Each row below holds a small network's activations on one input, seen along a few directions.
In each table, some parts of the input vary, and every possible input appears once, in random order.
Descriptions start from the smaller parts, as in this example, which fits no table here: ring(5) and (point or line(9) or (values(3) and line(6))).
Shared parts are said once, and a part with two or three values counts as separate values.

Other details of the inputs shift rows strongly along two fixed directions, in all tables alike. That doesn't count.
To show where, the next rows are all for the same input, with only those details redrawn:
-91 162 149 -241 387 -194 82 278 78 46 -353
378 -204 156 212 165 64 11 -78 -38 -223 38
-70 148 246 -33 411 -364 -149 181 -72 196 52
137 -11 265 197 319 -282 -215 10 -147 105 289
236 -91 197 160 247 -94 -71 -7 -69 -67 96
136 -10 265 196 320 -282 -216 11 -147 105 289
638 -410 136 424 32 252 22 -258 -67 -409 169

Table:
R1: 145 -272 -82 373 -534 333 -60 -387 10 -206 413
R2: -328 272 34 305 -261 -607 -80 -122 -225 321 429
R3: -172 -186 -31 254 -76 -184 -259 55 233 155 253
R4: -312 -21 -147 418 -135 -244 -329 92 -77 127 323
R5: 441 -245 -11 -406 -49 747 228 -145 151 -421 -260
R6: -830 445 -178 -545 -22 -257 76 491 250 341 -605
R7: 87 -287 -192 444 -550 308 -50 -313 -139 -260 385
R8: -321 -123 -88 333 -29 -359 -353 156 29 243 353
R9: 19 250 143 383 74 -484 -88 -17 -113 242 259
R10: 192 7 -45 -41 -75 408 -103 -44 -399 -280 159
R11: -311 133 -191 -443 -74 462 31 274 -85 -142 -391
R12: 112 123 191 208 231 -151 -146 -7 -219 -16 154
R13: 5 83 30 -111 349 -62 -419 -40 -268 239 443
R14: 507 -403 -46 345 53 352 -262 -37 -249 -384 304
R15: -119 -169 24 -20 -232 48 -77 -218 250 176 310
R16: 402 -66 -146 133 -348 307 550 -148 68 -420 -514
R17: 246 -88 91 -96 -56 403 -104 -35 -270 -242 247
R18: -457 323 165 -236 -18 -668 69 -19 262 569 97
R19: -226 27 18 457 -37 -752 -176 57 -2 317 340
R20: 34 161 -9 -187 -204 71 565 55 95 -160 -456
R21: 206 -29 -120 -540 202 534 156 -5 233 -228 -445
R22: 159 -404 -245 -13 -40 593 -22 210 110 -428 -340
R23: -60 238 -195 -61 -147 -67 463 178 -81 -129 -613
R24: -12 48 168 143 425 -443 -293 -2 -288 306 371
R25: -403 281 112 -296 88 35 -406 156 -189 326 277
R26: 216 -21 -153 -270 77 590 155 221 112 -493 -598
R27: 397 -225 112 95 212 96 37 -203 29 -126 24
R28: -338 272 107 -253 -234 -332 321 42 336 196 -222
R29: -432 190 -68 -120 103 -54 -456 323 -369 268 156
R30: -10 -167 -319 -26 -193 -59 503 24 452 -200 -673
R31: 78 36 -235 -241 111 465 127 340 -56 -458 -605
R32: -19 -1 -1 181 -119 -391 40 -349 277 268 241
R33: 79 -398 -185 118 -410 354 125 -261 187 -199 111
R34: 107 -73 -93 358 -443 -134 189 -230 57 -118 -10
R35: -144 341 148 -332 165 50 -257 112 -285 148 202
R36: -453 166 -218 -668 291 210 -52 331 190 181 -482
R37: 70 -4 -65 -507 335 275 17 227 210 -70 -445
R38: -77 73 0 428 -192 -440 -16 -89 123 94 142
R39: 7 -123 -231 -326 -170 708 105 179 97 -361 -571
R40: 713 -423 9 527 -385 266 304 -581 -97 -331 360
R41: -9 78 13 229 -421 -190 184 -281 55 -3 140
R42: -623 110 -139 -113 172 -498 -267 281 180 515 43
R43: 98 -247 -99 -242 -246 743 88 51 29 -389 -195
R44: -529 173 -203 -539 58 -45 145 149 548 276 -476
R45: -204 64 -134 -315 104 382 -87 357 166 -131 -475
R46: -525 312 109 -778 139 191 -60 410 188 237 -325
R47: -289 390 -135 -400 214 -323 404 165 208 259 -576
R48: -287 184 164 230 -241 -607 -64 -101 -82 356 483
R49: -262 351 31 -279 246 -436 313 389 303 229 -595
R50: -38 158 164 44 389 -371 -253 -149 -304 333 432
R51: 156 136 250 91 -162 -149 196 -191 8 110 222
R52: -75 158 -198 -374 67 331 68 340 -240 -250 -498
R53: 147 55 44 -41 57 201 -272 34 -325 -72 184
R54: 57 -97 -198 453 -466 -167 185 -171 -103 -168 -5
R55: -352 65 58 -345 167 29 -351 154 -111 347 260
R56: 306 -38 295 -37 -36 218 137 -222 -106 -186 150
R57: 64 120 309 -180 114 81 -337 -22 -228 138 523
R58: 275 -165 26 -165 43 385 -89 -110 -191 -165 204
R59: 0 162 401 -104 288 -316 -202 -183 -207 379 514
R60: 125 101 -51 448 -53 -254 97 4 -174 -50 26
R61: 105 -293 -21 -38 147 273 -354 -17 121 65 184
R62: 159 24 223 4 5 71 79 -105 -291 -129 179
R63: -224 120 -274 93 -224 -201 391 193 240 -184 -619
R64: 214 -283 -208 32 -484 224 601 -279 340 -365 -392
R65: -268 425 256 -287 181 -563 103 25 80 574 85
R66: 590 -683 -42 467 -170 654 -303 -232 35 -436 380
R67: -104 137 48 -390 386 20 -151 403 76 40 -264
R68: 85 -343 -131 82 112 274 -353 22 -33 -10 201
R69: -3 -142 126 -234 32 305 -300 -96 32 162 337
R70: 129 -376 -62 368 -528 309 -34 -291 5 -223 440
R71: -294 486 119 -588 195 -11 306 218 -51 28 -546
R72: -145 -19 -141 -555 176 439 -23 92 328 35 -372
R73: -469 69 -166 -67 34 -283 -204 8 154 400 182
R74: -240 10 -285 -262 54 437 4 429 69 -266 -598
R75: 33 122 70 177 88 -142 -96 7 -508 -23 143
R76: 320 -73 143 16 215 74 0 -342 -28 -9 187
R77: 579 -425 27 494 15 227 32 -184 -216 -463 140
R78: 125 -177 -192 283 -260 -143 217 -356 203 -45 44
R79: -143 -215 -68 156 -31 -159 -249 -84 288 256 273
R80: 78 174 143 131 135 -425 -44 -268 39 427 337
R81: 174 -145 -46 -25 289 101 -294 65 -165 -6 183
R82: -40 180 131 288 275 -324 -241 93 -420 72 255
R83: 77 122 74 44 -9 81 96 -98 -397 -169 64
R84: 36 288 185 209 -122 -319 44 -204 -212 226 354
R85: -233 -85 -227 277 -333 -20 -144 17 -140 4 145
R86: -58 -181 -337 -31 -323 461 329 117 470 -441 -672
R87: -228 70 19 89 37 -628 -10 -37 323 407 57
R88: 157 129 -6 295 -254 -85 220 -198 -281 -69 144
R89: 564 -240 84 374 -158 334 56 -344 -324 -410 165
R90: 520 -322 -42 660 -163 -48 135 -199 -89 -262 188
R91: 2 145 97 41 215 -471 55 -10 153 367 14
R92: 20 -124 -172 1 -222 -57 483 88 545 -247 -663
R93: -108 180 213 -235 267 -215 0 -6 -225 217 126
R94: 207 -80 -47 299 59 -280 112 -107 -5 96 62
R95: -191 -70 -99 -350 -379 397 351 45 459 -193 -426
R96: 72 42 281 166 357 -348 -246 46 -156 172 301
What do these inputs look like to the network?
> values(2) and ring(6) and ring(8)
Changing only the values(2) part turns R57 into R17. The same change can be made to R51. Which row results?
> R20
Changing only the values(2) part turns R72 into R36. The same change can be made to R45. Which row results?
> R74
Changing only the values(2) part turns R96 into R77. The same change can be made to R79. Which row results?
> R42
A walk changes only the ring(6) part. It starts at R83 and steps to R88. List the rest of the walk in order.
> R2, R7, R11, R10
Which other rows does R31 become when the values(2) part takes its other values? List them by row number.
> R26

Table:
R97: 32 -206 -278 137 -401 203 498 189 351 -396 -653
R98: -525 390 72 -604 566 -271 -91 337 -69 566 -127
R99: -298 524 581 -487 508 -800 279 301 -151 298 -268
R100: 228 -40 186 220 139 153 -257 -258 -97 24 530
R101: 216 120 -279 92 -151 209 549 -27 157 -510 -697
R102: -30 -152 7 230 -58 156 -511 -136 -205 -169 511
R103: -376 549 520 -665 601 -384 -69 582 -497 137 -184
R104: -489 479 -42 -582 627 -238 -305 459 -376 383 -237
R105: 320 -189 187 472 45 -197 -164 -217 4 118 315
R106: -688 276 18 -611 376 -313 -101 354 62 564 -63
R107: 42 -45 -45 439 -529 -240 -2 -223 -82 82 496
R108: 154 -337 -150 -224 -66 520 278 189 444 -351 -504
R109: 26 -258 -370 144 -341 112 456 179 381 -468 -667
R110: 65 -155 131 214 -51 111 -268 -241 35 22 594
R111: -45 -195 -103 498 -327 -206 2 -231 -218 77 434
R112: 72 -379 -66 146 71 19 -259 -241 -94 49 570
R113: -522 555 -136 -229 362 -693 115 343 -202 456 -320
R114: -18 -322 -99 153 2 157 -460 -126 -363 -69 501
R115: 350 -135 -211 -196 184 595 75 293 7 -531 -678
R116: 6 -138 -284 3 -347 343 625 -7 118 -300 -622
R117: 429 -159 -150 -18 89 178 423 13 352 -371 -761
R118: 190 66 -247 -58 -425 279 609 -15 172 -340 -602
R119: 36 -97 -137 448 -468 -332 -45 -232 -52 8 482
R120: 315 -30 166 269 -167 -161 -63 -405 -43 171 431
R121: -621 405 11 -476 69 -721 1 188 306 537 -166
R122: 134 -148 -147 -241 -445 273 528 -163 475 -255 -538
R123: 219 -84 187 270 -292 -131 -52 -389 38 216 473
R124: 75 -330 -18 295 13 89 -564 69 -181 -117 448
R125: 39 -213 -190 -352 -80 797 204 108 -57 -373 -541
R126: -80 -79 -346 80 -413 179 511 -26 358 -521 -604
R127: 215 -9 213 406 -25 -129 -109 -423 -20 66 379
R128: 150 -156 45 151 129 290 -408 -132 -524 7 452
R129: 135 -358 -215 -30 -171 147 385 15 552 -382 -668
R130: 457 -186 81 300 341 -19 -325 -47 -111 11 424
R131: 64 -282 -184 -217 -135 657 78 304 175 -469 -573
R132: -618 384 141 -453 383 -173 -385 664 -75 444 -208
R133: -411 595 99 -513 638 -375 -154 333 51 399 -159
R134: 59 -207 40 223 10 18 -310 -250 65 -52 580
R135: -601 427 76 -671 174 -347 -105 361 198 569 -1
R136: 227 -181 106 330 34 -128 -59 -412 -178 167 369
R137: 341 24 133 421 107 -233 -123 -417 -58 1 336
R138: -311 574 52 -650 498 -408 -108 351 28 505 -107
R139: -12 -271 -8 144 -59 248 -418 -116 -393 5 515
R140: 353 -148 27 344 167 -232 -73 -406 -216 102 327
R141: -437 542 131 -664 365 -304 -95 345 66 571 -65
R142: 336 -55 -47 661 5 -335 -107 -47 -205 -33 274
R143: 232 -115 161 84 -126 150 -200 -224 -39 174 624
R144: 133 -94 208 221 15 183 -246 -242 -16 69 572
R145: 141 -307 -124 -38 -231 238 427 25 522 -309 -655
R146: 225 -243 210 473 -79 -167 -153 -200 85 162 357
R147: -620 337 94 -603 442 -241 -79 353 12 610 -85
R148: 165 -385 16 288 81 -49 -364 -45 88 0 516
R149: 237 -273 183 287 86 114 -301 -36 8 120 508
R150: -399 423 -8 -589 697 -375 -104 343 -107 500 -169
R151: -623 544 119 -656 172 -137 -285 476 -122 498 -92
R152: 364 27 24 106 62 152 -426 -117 -427 -54 471
R153: 211 -89 33 647 -126 -232 -93 -52 -167 31 316
R154: 441 2 86 284 -33 -266 -77 -398 -81 106 388
R155: -432 383 153 -461 575 -339 -196 532 113 517 -181
R156: 479 -109 562 75 306 -97 15 -118 -414 -186 531
R157: 358 22 435 436 -30 -414 234 -118 -510 -231 380
R158: 103 -66 -23 -96 -237 379 503 -182 448 -314 -613
R159: -74 -27 -254 72 -474 271 553 -16 327 -447 -590
R160: 131 -235 128 331 -90 -98 -47 -396 -97 211 411
R161: 226 -168 -131 -210 53 699 88 288 44 -466 -636
R162: 29 -180 -191 -95 -243 214 439 -190 529 -434 -605
R163: 11 37 80 583 -321 -135 -27 -242 -110 24 421
R164: 122 11 -106 -276 -17 767 143 82 20 -518 -573
R165: 316 99 -326 -44 -292 175 595 -8 134 -406 -645
R166: 47 -299 -205 -181 -243 306 532 -171 340 -260 -600
R167: -25 -99 98 221 -119 248 -469 -126 -235 -96 525
R168: 143 -232 -265 -417 -218 463 337 -7 428 -371 -402
R169: 116 -143 55 648 -249 -202 -82 -36 -86 76 358
R170: 110 16 32 446 -462 -168 19 -224 -133 129 474
R171: 75 -120 50 84 -261 215 -423 -108 -258 10 577
R172: 70 -173 -42 93 -199 122 -465 -118 -228 -64 563
R173: 90 87 -199 78 -283 313 563 -33 195 -445 -655
R174: -501 650 65 -506 568 -239 -355 449 -218 282 -228
R175: -714 479 151 -348 150 -596 -3 179 298 506 -204
R176: -817 355 -202 -242 100 -722 77 344 -2 446 -226
R177: 102 -84 -306 2 -224 313 613 -22 37 -345 -664
R178: 58 -348 -40 332 -95 -262 -111 -405 -16 91 420
R179: 43 -38 174 229 -54 320 -447 -127 -285 -49 503
R180: 222 -9 -153 -412 -158 734 188 101 -3 -413 -521
What do these inputs look like to the network?
> line(4) and (point or (values(4) and line(5)))
Changing only the line(4) part turns R134 into R102. The same change can be made to R98. Which row results?
> R128
Changing only the line(4) part turns R164 into R173. The same change can be made to R115. Which row results?
> R142
Changing only the line(4) part turns R116 into R147. The same change can be made to R109. Which row results?
> R148
Which other rows does R127 become when the values(4) part takes its other values? List them by row number.
> R105, R120, R136
Which other rows does R104 become when the line(5) part takes its other values? List them by row number.
> R114, R125, R128, R139

Table:
R181: -184 215 128 -63 312 -195 -421 358 -194 219 170
R182: -307 331 204 -149 162 -229 -192 66 -281 242 221
R183: -193 92 -42 -426 102 -177 365 166 328 10 -523
R184: -404 43 20 -53 108 -259 -285 278 -177 318 212
R185: 208 -226 -2 -244 85 413 304 -65 206 -372 -434
R186: -239 377 -14 -192 -102 -175 456 193 182 -9 -614
R187: -146 169 30 -222 116 -244 427 175 395 47 -626
R188: -320 168 -146 -106 -11 -137 245 378 268 -42 -647
R189: 211 -72 -271 143 -183 183 374 -134 267 -240 -482
R190: -177 -44 53 108 148 -35 -389 108 -218 53 292
R191: 43 -224 -75 352 -172 -104 -203 -59 -106 -82 348
R192: 545 -363 -185 211 -556 556 515 -364 71 -706 -237
R193: -291 -3 51 -26 -267 70 -409 -80 296 318 473
R194: 380 -310 -199 419 -249 102 -52 -426 -64 -162 366
R195: -96 58 -53 -307 -168 221 374 89 -11 -129 -380
R196: 130 148 30 34 255 -51 -327 -11 -185 197 276
R197: -119 -46 170 -111 171 -252 -53 12 -34 296 219
R198: 108 255 244 21 108 -82 -199 27 -303 100 304
R199: 122 -99 -72 138 90 152 -227 -228 -164 -6 279
R200: 199 49 286 -7 326 -151 -224 11 -87 157 295
R201: 528 -517 -158 480 -277 395 -81 -493 -188 -210 488
What do these inputs look like to the network?
> point or (values(4) and line(5))
Which other rows does R192 become when the values(4) part takes its other values? List them by row number.
> R183, R191, R194
